These are the activations of a small neural network, seen along a few directions. Each row is one input.
Each table varies a few parts of the input and shows all the possible inputs, shuffled.
Descriptions start from the smaller parts, as in this example, which fits no table here: values(3) and (point or ring(11) or (line(6) and ring(8))).
Shared parts are said once, and a part with two or three values counts as separate values.

Other details of the inputs shift rows strongly along three fixed directions, in all tables alike. That doesn't count.

Table:
row 1: [  4  -9 -12 -22 -17  12   4 -13   7  12  10]
row 2: [  3 -17  33  54  22 -15  23   9   8  -3 -13]
row 3: [-10 -14 -49  13 -56  20   0  22  -4 -34 -73]
row 4: [ -7  -3 -27  33  -6   7  20  -5 -50 -50 -31]
row 5: [  5  11   4  17  17 -27   3 -31 -20  -7  37]
row 6: [ -5 -17 -24 -44 -44  36 -17  26  34  15 -42]
row 7: [ 22  13  -1  22  20 -20  35  22 -30 -49 -12]
row 8: [ -7  30  -1  24  14 -17  28  10 -23 -21   4]
row 9: [ 34  10  32 -23  19 -12   2  42  16   9  15]
row 10: [ -6  -1 -12  -7 -24  10 -18   3  25  15   4]
row 11: [  9  -2  -6 -59   3   2  18  49  17 -16 -54]
row 12: [  7  -7  41  -3  47 -14  40  21  37  23 -13]
row 13: [-14 -35 -45  -6 -40  31 -11 -43 -12  -8 -12]
row 14: [ 26  19  -2  57  34 -35  38   7 -57 -72  -3]
row 15: [  1  -4  -8  -8 -29   0 -17  -3  26  19  16]
row 16: [ 29  20  18 -27  13 -25  27  26  22  16  25]
row 17: [ -2  21  24  70  15  -1 -11 -39 -45   7  75]
row 18: [ 16  20  33 -21  24 -17 -18  14  22  24  30]
row 19: [-11  25   2  27  19  -9  15 -13 -21  -5  34]
row 20: [ -7  16  49 -18  30  17 -21   9 -17  49  50]
row 21: [ 13  20   9  35   1  -9   9  17 -14 -16   9]
row 22: [-16 -26 -36   5 -48  13 -39 -42   3  -1 -11]
row 23: [-11 -14  -3 -29   5   8 -24 -45  -3  26  30]
row 24: [ 14   2  46 -22  21  -2 -26 -10   1  42  64]
row 25: [-14  -5  52  -5  50   1  30   8  25  41   2]
row 26: [ 25  29  -1  64  22 -30  47  10 -51 -64   1]
row 27: [ 22 -16 -13  44 -25  -9  -1 -11 -30 -42  -5]
row 28: [ 27  -6 -11 -50  -2  -4  22  43  27 -13 -36]
row 29: [  5   7 -17 -14 -17 -11   3  47  19 -23 -57]
row 30: [ 27  18  13  67   8 -20  14   2 -39 -37  24]
row 31: [  5  27  30 -14  18  -7  -6  27  22  30  33]
row 32: [-39 -54   3  14 -21  42 -24 -47  33  55  -3]
row 33: [-19   7  -8 -13 -19  16 -15  16  12  19 -12]
row 34: [  3 -17  -6 -20 -16  17 -25   0   8   7  -6]
row 35: [ -8 -20 -47  10 -57  26  -2  20 -11 -36 -76]
row 36: [ -6 -11 -24  34   1   4   2 -38 -43 -35   5]
row 37: [ -3  18  27 -26  26 -15  -6 -20  12  45  68]
row 38: [-29 -36 -35  -5 -27  36 -29 -70 -23  13  18]
row 39: [ 30  17  33 -26  27 -19  10  63   4  -8 -18]
row 40: [  7 -15 -14 -23 -17  11 -13  26   8 -12 -38]
row 41: [ -6  22   5  26  16   0  16 -13 -25  -5  32]
row 42: [-24   1   3 -13  -4  19 -41 -24   4  33  20]
row 43: [ 28  -9 -16 -20 -12 -19  -6  34  20 -32 -51]
row 44: [  0  32  21 -34  27 -18  19  35  15   7   1]
row 45: [-33 -22 -27  14 -45  24 -47 -61  -2  25  27]
row 46: [-12   3 -21 -17 -11   6   3  -5  19   9   4]
row 47: [ 11 -17  47  -3  40 -16  30  -7  37  45  18]
row 48: [ 14 -12   9 -46  -8  -2 -31   1  30  26   3]
row 49: [-16  24  10  17  29 -11   4 -18 -33 -10  18]
row 50: [ 11   7 -14 -53   1 -14  14  42  38 -17 -50]
row 51: [ -5  -9 -33  -5  -7  -1   3  -7 -12 -37 -43]
row 52: [-18 -12   5 -14 -10  38 -34 -15  -7  34  22]
row 53: [ -4  28  22 -30  32 -11   6  12  17  22  30]
row 54: [-38 -28  40  -5  13  31 -13 -10  30  69   5]
row 55: [ 15   8  -7 -36 -11 -13  -1  54  45  -7 -43]
row 56: [ 21 -17 -37  49 -52  -5   6  -5 -21 -56 -36]
row 57: [  3  -2   2 -52  -4   5 -20  37  24   9 -45]
row 58: [ 38  19  28 -26  31 -32   3  55  18 -12 -17]
row 59: [ 10  24  20  -4  19 -20  -3  31  -1  -5  -9]
row 60: [ 18  22   6   0  15 -17  27  17   3  -6  16]
row 61: [-31   4   4 -22  -1  39  -7 -19 -14  33  19]
row 62: [-26   2  -9 -17   2  13 -17 -34   9  28  33]
row 63: [-10   7 -19 -25 -17  13  19  24   8  -9 -37]
row 64: [ 19  -6  -9  -9 -34  -3  -3  17  25   2  -8]
row 65: [-23 -21 -55 -14 -28  18  -6 -12 -16 -34 -71]
row 66: [ 21 -20  40  85  20 -38  31 -11  -7 -21  10]
row 67: [  7   5 -31  46 -16 -28  24 -18 -24 -39   4]
row 68: [-41 -46 -13  64  -2  28   6 -80 -16  13   3]
row 69: [-36 -22 -37   4 -32  51 -21 -59 -17  16  14]
row 70: [-20   0   0  -6 -11  16 -36 -26  14  34  33]
row 71: [  1  22   3  55  33 -29  10 -36 -46 -30  41]
row 72: [  8  11  14 -14  34 -15  -1 -10  -9   1  25]
Each input here is: values(2) and line(4) and (point or ring(8)).
- The inputs of row 6 and row 35 match in every part but the line(4) part. If row 53 is changed in the same way as row 6 into row 35, which row does it become? => row 44
- Change only the values(2) part in row 47. List by row number the other rows that result. => row 66
- Change only the values(2) part in row 17. List by row number the other rows that result. => row 60
- Start at row 66 and move only the line(4) part, one step at a time. The first step leads to row 32. Which rows follow, in order? => row 2, row 54

Table:
row 73: [  3   7  44  13  39 -12  12  -5   1  25  35]
row 74: [ 30  15 -10 -39  -1 -22  18  53  18 -28 -37]
row 75: [  0  -7   4  78   9 -14  12 -31 -37 -28  12]
row 76: [-19 -21 -37  53 -32  14  -7 -41 -29 -27 -14]
row 77: [ -2 -16  -7  32  -2  -3  15  -5  -5 -20 -27]
row 78: [ 14  20   8  25  18 -22  16  13 -21 -26   6]
row 79: [  8   0   4 -17   3  -4  12  26  21   0 -21]
row 80: [-17   4  -1  10   1  11 -11 -29 -19  12  27]
row 81: [ -1   9  17 -33   9   3 -10   2  16  31  28]
row 82: [-20  -3 -14 -25 -17  28 -32 -20  -6  21  14]
row 83: [-27 -33  -8 -22 -22  35 -21 -20  27  37 -16]
row 84: [-17 -19 -34 -25 -39  27 -23 -12  15   8 -24]
row 85: [  7  -2 -14  38  -3 -14  22   1 -16 -36 -21]
row 86: [  7  21  19 -46  19   0  -8  22  11  23  22]
row 87: [  3  20  26   6  23  -7  -5  -2 -13  15  41]
row 88: [-19 -26 -30 -19 -35  26 -14 -14  20  11 -27]
row 89: [ -6   1  40  11  32  -1  -2 -21   2  38  48]
row 90: [ 3  2 10  2  5 -3  4  9  5  5  2]
row 91: [ 33  15  -8 -38  -2 -24  15  51  19 -27 -31]
row 92: [ 23  14 -11  -3  -4 -19   7  24  -7 -34 -15]
- Describe the family of inputs behind these rows. => line(4) and ring(5)
- The inputs of row 91 and row 92 match in every part but the ring(5) part. If row 81 is changed in the same way as row 91 into row 92, which row does it become? => row 84
- Change only the ring(5) part in row 83. List by row number the other rows that result. => row 73, row 75, row 77, row 89
